A small network was shown many inputs. Here are its activations along a few directions, one row for each input.
Each table varies a few parts of the input and shows all the possible inputs, shuffled.
Descriptions start from the smaller parts, as in this example, which fits no table here: one of 6 places along a line, together with either a single point or one of 11 places around a ring or (one of 3 separate values, together with one of 8 places around a ring).
Shared parts are said once, and a part with two or three values counts as separate values.
In the rows, 128 means zero.

Other details of the inputs shift rows strongly along three fixed directions, in all tables alike. That doesn't count.
These rows show it; all are for the same input, with only those details redrawn:
[121 109 118 127 145 111 148 122 126 140 158 124]
[114  99 119 120 153 104 154 119 131 144 168 124]
[166  72  82 119 152  94 188 115 137 130 162 109]
[153 107 112 108 135 113 135 158 130  98 146 136]
[151 135 121 126 122 130 119 154 118 105 130 137]
[137 146 132 129 120 135 107 156 115 109 128 142]
[119 108 112 141 148 108 162  98 126 161 162 113]
[110 137 143 117 132 126 105 155 121 116 144 145]

Table:
row 1: [229 120  98 132 101 148 144 128 136  91  79 118]
row 2: [115 166 138 126 123 150  94 155 112 112 116 144]
row 3: [116 160 139 178 105 143 119  89  97 165 107 108]
row 4: [ 87 155 166 118 117 139  79 158 113 115 136 156]
row 5: [179 150 112 169 108 158 149  74 130 155  81 106]
row 6: [ 86 159 169 134 109 146  72 152 108 121 114 152]
row 7: [158 139 117 147 110 142 126 143 109 112 112 134]
row 8: [162  86 113  97 140 109 150 122 154 115 144 119]
row 9: [122 150 147 128 112 131  92 146 109 115 119 129]
row 10: [108 119 144 116 121 123 116 149 122 114 138 150]
row 11: [ 89 148 135 145 146 130 137 103 117 159 150 125]
row 12: [116 127 117 151 133 126 142 103 117 168 139 112]
row 13: [ 91 157 145 148 145 140 142 111 155 167 108 119]
row 14: [ 99 144 160 113 120 126  93 153 114 115 139 142]
row 15: [ 96 131 133 127 138 120 130 121 125 141 159 135]
row 16: [178 129  92 136 129 127 142 136 120 104 114 117]
row 17: [180 143 103 136 115 144 135 147 113  94 109 131]
row 18: [136  79 104  97 158  99 161 142 143 105 150 127]
row 19: [124  87 125  75 139 102 120 174 139  94 152 149]
row 20: [101 131 142 112 128 127  99 160 124 105 134 151]
row 21: [166  84 113  81 151 105 158 127 166 110 138 120]
row 22: [161 161 136 149  89 151 104 144  99 104  94 133]
row 23: [132 173 158 122 110 156  87 142 140 113  96 147]
row 24: [140 180 121 196 116 171 145  83 145 159  77  91]
row 25: [ 99 124 139 134 124 127 120 121 118 149 131 133]
row 26: [ 82 149 142 161 137 141 140  95 111 167 136 127]
row 27: [121 125 140 119 117 126 113 152 119 107 133 148]
row 28: [ 91 124 158 113 132 129 111 116 149 139 141 142]
row 29: [172 102  95 131 122 124 151 141 123 114 117 125]
row 30: [142 143 129 109 136 136 127 169 164 102  99 136]
row 31: [ 97 113 168  94 134 126 101 145 150 115 140 151]
row 32: [169 167 116 172 104 151 134  77 128 154  93 112]
row 33: [105 181 157 134 127 163  92 152 156 111 100 125]
row 34: [130  93 106 106 138 111 147 140 135 117 147 136]
row 35: [166  96 102 110 146 106 173  97 163 134 133 110]
row 36: [237 131  92 126 105 147 143 131 142  87  79 117]
row 37: [146 129 139 100 124 133 120 141 157 102 111 143]
row 38: [134 125 130 129 121 134 123 152 119 109 127 143]
row 39: [114 107 105 135 153 116 171  97 128 161 147 112]
row 40: [130 148 138 124 116 135  95 154 109 107 110 132]
row 41: [ 78 133 165  95 131 116  86 162 123 120 147 146]
row 42: [118 151 138 131 126 133  90 153 113 118 124 136]
row 43: [ 80 150 143 151 130 133 121  94 106 177 133 116]
row 44: [156  98 115 124 131 121 152  98 147 138 129 115]
row 45: [ 82 151 150 156 122 139 119 100 105 171 121 122]
row 46: [122  88 120  95 155  98 142 149 139 114 170 137]
row 47: [136 153 135 163 116 155 131  72 127 170 103 110]
row 48: [212 130  79 127 117 135 143 154 116  84 100 122]
row 49: [ 79 153 149 153 133 128 112  95 107 170 135 114]
row 50: [ 60 127 147 118 150 112 112 123 131 152 165 135]
row 51: [138  83  99 124 150 103 176 116 134 139 163 115]
row 52: [119 130 129 146 131 129 148  73 149 166 127 119]
row 53: [176 146 111 167 111 151 156  75 137 152  85 109]
row 54: [ 74 166 163 120 134 143  79 158 115 118 130 150]
row 55: [103 115 118 146 139 118 161  92 126 162 156 122]
row 56: [104 156 144 127 124 149  98 155 113 114 113 149]
row 57: [154 133 137 112 115 141 106 140 137 104 115 136]
row 58: [156 160 127 158  99 156  97 151 103 106  88 135]
row 59: [111 118 138  88 132 111  98 171 129 102 144 151]
row 60: [139 140 129 105 140 133 129 167 166 105 108 132]
row 61: [113 103 131 119 135 107 146 118 127 139 157 118]
row 62: [101 192 150 185 104 162 106  89  87 173 109 118]
row 63: [127 104 132 103 134 118 132 124 154 122 143 134]
row 64: [103 153 146 143 113 149 106 137 113 124 124 148]
row 65: [149 103 111 122 135 114 160  97 157 138 134 119]
row 66: [ 78 102 140 105 171 113 155 126 188 136 151 113]
row 67: [ 97 157 141 126 119 143  93 146 116 126 130 147]
row 68: [ 80 131 138 149 143 121 128 104 118 169 148 119]
row 69: [141 139 145 116 113 141 107 142 148 100 106 150]
row 70: [142 136 101 164 127 130 147  95 111 165 126 104]
row 71: [171 140 112 120 132 140 130 158 168  88 101 111]
row 72: [128 161 128 171 104 145 122  92  97 167 110 106]
row 73: [200 113  86 135 105 131 142 150 121  84 100 127]
row 74: [126 114 132 106 127 116 110 157 126 105 136 138]
row 75: [124  90 112 140 141 106 168  93 124 156 137 103]
row 76: [111 126 134 106 129 125 115 156 128 104 148 151]
row 77: [167 115 123 101 130 126 132 132 148 108 121 123]
row 78: [ 50 113 161 117 146 108 114 120 129 157 161 137]
row 79: [120 100 121 139 128 112 157  99 122 157 139 108]
row 80: [118 124 116 147 143 126 163  98 121 151 144 119]
row 81: [ 64 102 145 109 157 107 130 130 135 157 167 137]
row 82: [111 101 127 114 149 103 152 115 125 142 160 118]
row 83: [139 102 105 116 140 105 151 118 125 136 141 111]
row 84: [190 148 123 130 105 155 112 132 131 104  89 127]
row 85: [108  96 132 127 135 106 144 114 127 143 146 116]
row 86: [129  90 109 105 135 114 145 145 137 114 145 137]
row 87: [166 150 133 130 111 154 117 124 136 117  88 132]
row 88: [105 110 124 132 139 113 151  99 119 163 141 113]
row 89: [129 148 127 176 111 144 142  86  97 162 112 111]
row 90: [160 109 102  99 157 110 163 152 176 112 125 116]
row 91: [141 125 112 125 125 125 124 141 125 111 129 132]
row 92: [143 133 114 168 117 134 159  83 103 159 120 104]
row 93: [112 146 142 129 110 138  96 144 111 125 117 144]
row 94: [104  95 138  99 140 100 126 140 132 123 155 125]
row 95: [111 114 144 102 123 118 109 158 123 110 135 138]
row 96: [125 112 126 110 132 108 116 144 127 118 143 132]
row 97: [148 114 118 126 129 120 144 100 146 138 132 119]
row 98: [120 113 128 108 139 122 123 158 130  99 131 140]
row 99: [120 121 134 110 129 115 116 150 125 112 148 142]
row 100: [151 135 102 180 118 135 149  91 108 158 112 103]
row 101: [184 138 120 140  89 143 121 152 105  90  94 131]
row 102: [ 90 127 130 116 144 118 122 127 127 142 155 135]
row 103: [115 150 160 129 110 148  94 132 137 121 111 149]
row 104: [154 113 120 116 123 121 125 149 119  99 114 127]
- The inputs of row 20 and row 91 match in every part but one. If row 88 is changed in the same way as row 20 into row 91, which row does it become? => row 43
- The inputs of row 101 and row 61 match in every part but one. If row 13 is changed in the same way as row 101 into row 61, which row does it become? => row 60
- The inputs of row 3 and row 85 match in every part but one. If row 18 is changed in the same way as row 3 into row 85, which row does it become? => row 98
- What do these inputs look like to the network? => one of 4 places along a line, together with either one of 2 separate values or one of 6 places around a ring or (one of 3 separate values, together with one of 6 places along a line)
- Change only the place on the line of 4 in row 1. List by row number the other rows that result. => row 47, row 77, row 84
- Change only the choice among 3 separate values in row 42. List by row number the other rows that result. => row 46, row 70

Table:
row 105: [ 78 162 162 106 143 145  94 169 155 118 112 142]
row 106: [ 97 189 141 201 104 156 107  93  73 181 121 115]
row 107: [167 146 110 133 104 142 112 123 101 114 115 135]
row 108: [134 107 180  64 121 123  85 145 161  96 130 149]
row 109: [155 142 137 149  84 152 102 122 132 121  79 136]
row 110: [187  86  82 112 126 104 157 141 119  95 121 123]
row 111: [185 114  85 157 112 129 153 110  99 132 126 118]
row 112: [ 81 119 135 135 168 118 174  78 159 194 145 108]
row 113: [100  52 144  83 160  85 174  48 181 179 181 105]
row 114: [184  89  84 119 126 104 156 149 119  96 118 114]
row 115: [179 131  92 173 103 141 146 110  88 132 110 119]
row 116: [ 88  80 121 127 160 100 165  76 118 182 182 118]
row 117: [ 80 155 159 108 143 142 100 169 154 116 111 140]
row 118: [175 116  95 145 112 126 142 143 101 108 127 127]
row 119: [ 40 190 183 133 148 158  67 130 150 160 131 140]
row 120: [118  88 123  64 153  89 125 158 144 103 171 146]
row 121: [ 98 151 159 105 127 128  73 153 113 118 133 159]
row 122: [191  88  70 142 130 103 182 120 114 122 127  92]
row 123: [120  76 119  73 145  98 133 163 132  96 180 156]
row 124: [129  83 149  68 128 107 102 157 172  98 139 160]
row 125: [ 85  55 102 128 172  71 200  91 128 177 196  91]
row 126: [ 96 130 199  88 113 136  77 134 144 112 117 142]
row 127: [121  96  99 128 171 108 180  94 174 157 151  96]
row 128: [ 90 160 174 113 130 148  94 158 147 102 118 159]
row 129: [102 117 147 108 121 129  96 176  99  94 134 156]
row 130: [ 63 157 168 115 123 143  72 136 101 135 151 162]
row 131: [186 125  92 106 136 133 145 150 165  98 107 121]
row 132: [187  84  81 111 125 101 158 139 120  98 123 121]
row 133: [143 168 116 207 112 161 174  44 124 196  88  94]
row 134: [185 157 101 157 114 155 155 120 137 128  73 109]
row 135: [ 70 167 166 125 116 142  69 155 102 128 153 161]
row 136: [179  81  79 136 136  99 180 112 118 136 157 104]
row 137: [103 123 138 119 125 118 108 173 103 105 150 143]
row 138: [102 122 149  95 124 122  93 170 109  96 137 158]
row 139: [111  92 132  95 133 114 120 166 109  94 150 151]
row 140: [174 160 102 174 101 146 126  93  90 144  90 115]
row 141: [216 114  99 110 125 134 151 143 159  80 107 131]
row 142: [101 186 136 213  96 167 118  62  66 194 106 112]
row 143: [182  84  85 119 129 106 157 145 119 105 151 126]
row 144: [ 70 171 173 119 129 134  68 157 107 131 139 148]
row 145: [ 93 161 154 113 122 129  80 160 111 118 153 148]
row 146: [101  90 110 134 161  88 176  82 126 185 187 100]
row 147: [186  77  77 130 130 111 177 112 108 120 137 115]
row 148: [111 202 138 200 115 172 120  80 126 167  90 105]
row 149: [117  68 120  88 142  93 138 186 121  85 168 144]
row 150: [180 166 113 136 117 158 120 156 145 100  75 122]
row 151: [183 115 110 132  97 136 131 102 151 128 103 129]
row 152: [ 65 185 168 114 141 154  69 149 157 129 128 147]
row 153: [ 86  30 125 101 166  72 191  62 186 190 184 112]
row 154: [169 118  99 142 109 121 140 152  98 103 129 122]
row 155: [ 26 159 162 155 166 136 149  43 152 239 156 110]
row 156: [135 128 152  86 137 132 112 172 163  76 127 159]
row 157: [116 142 153  92 145 138 107 161 158 117 118 149]
row 158: [188 126  96 132 115 123 134 134 110 108 110 120]
row 159: [197 151  99 128 119 149 127 140 157  86 101 124]
row 160: [202 130  84 152 117 124 150 110 109 134 116 101]
row 161: [174 108 101 133 110 127 136 147  96  97 108 126]
row 162: [ 82 155 177 113 132 146  94 163 146 102 120 156]
row 163: [109 100 131  77 160 112 127 189 172  79 138 135]
row 164: [186 103 107 140  93 130 141 112 144 119  90 122]
row 165: [ 62 166 170 132 122 133  76 166  96 125 141 147]
row 166: [ 82 160 166 118 137 145  89 167 150  99 120 145]
row 167: [ 64 163 171 118 124 129  71 156 107 129 133 151]
row 168: [108  25  87 105 176  64 214  80 135 167 192 102]
row 169: [216 130  92 144 108 148 167 125 142 101  80 118]
row 170: [128  85 126  67 155  88 123 166 141  99 164 144]
row 171: [ 88  21 120 103 161  67 196  76 179 176 174 106]
row 172: [138 164 124 150 103 144 105 134  95 127 132 131]
row 173: [227 151  83 160 110 153 148 122 143  94  81 107]
row 174: [136  94 141  65 152 112 138 176 171  82 139 158]
row 175: [131 175 140 163 100 159  92 115  82 137 100 136]
row 176: [184 153 148 151  86 157 113  76 126 139  80 107]
row 177: [119 193 115 212 121 167 145  57 128 194  91  86]
row 178: [126 112 138  87 134 116 100 162 117  98 144 154]
row 179: [162 134 105 157  99 140 129 135  87 114 113 132]
row 180: [152 151 105 184  96 142 136 111  82 142 115 115]
row 181: [174 146 106 150 107 132 126 144  98 111 116 120]
row 182: [170 159 108 138 108 136 114 130 110 121 119 121]
row 183: [176 110  94 141 107 129 142 149  93  95 118 132]
row 184: [137  99 135  66 151 115 130 161 179  79 151 156]
row 185: [ 60 171 189 118 134 150  86 145 149 122 128 159]
row 186: [ 75 157 163 111 142 145  96 172 149 116 110 139]
row 187: [121 110 129  97 131 103 116 183 119  88 155 141]
row 188: [ 56 171 180 117 140 151  94 153 142 138 113 148]
row 189: [109 200 157 189 114 175 117  65 124 194  94 121]
row 190: [121 152 152 100 141 142  88 165 163  93 127 150]
row 191: [ 43 112 139 163 146 110 153  83 101 198 177 114]
row 192: [136 151 122 170 101 142 115 146  81 121 114 123]
row 193: [130 187 135 156 100 155  87 104  95 146 107 134]
row 194: [134  96 136  62 151 113 137 161 176  90 147 158]
row 195: [ 97 199 139 203 105 157 108  83  79 186 106 104]
row 196: [179 145 146 146  85 152 119  82 127 132  79 106]
row 197: [ 85  90 115 130 163  85 175  84 129 183 179  98]
row 198: [ 68  86 122 160 147 104 173  79 103 190 173 110]
row 199: [215 147  84 157 111 150 151 130 146  89  82 106]
row 200: [ 62 146 145 148 167 132 145  73 158 210 144 104]
row 201: [169 134 105 147 103 133 123 138  95 111  94 124]
row 202: [112 117 147  82 145 126 123 188 157  88 118 146]
row 203: [ 20 118 198 147 144 119 135  25 137 230 154  96]
row 204: [121 106 128  90 137 104 114 175 122  92 140 142]
row 205: [193 149 109 157 102 159 149 130 130 105  71 122]
row 206: [113  94  98 132 169 107 186  95 171 155 147  93]
- What do these inputs look like to the network? => one of 6 places along a line, together with either one of 2 separate values or one of 6 places around a ring or one of 9 places around a ring
- The inputs of row 138 and row 175 match in every part but the place on the line of 6. If row 132 is changed in the same way as row 138 into row 175, which row does it become? => row 140
- The inputs of row 118 and row 135 match in every part but the place on the line of 6. If row 181 is changed in the same way as row 118 into row 135, which row does it become? => row 145
- The inputs of row 143 and row 149 match in every part but the place on the line of 6. If row 108 is changed in the same way as row 143 into row 149, which row does it become? => row 203
- Change only the place on the ring of 6 in row 169. List by row number the other rows that result. => row 105, row 134, row 177, row 185, row 199
- Change only the place on the line of 6 in row 159. List by row number the other rows that result. => row 148, row 166, row 173, row 190, row 199
- Change only the choice among 2 separate values in row 164. List by row number the other rows that result. => row 196
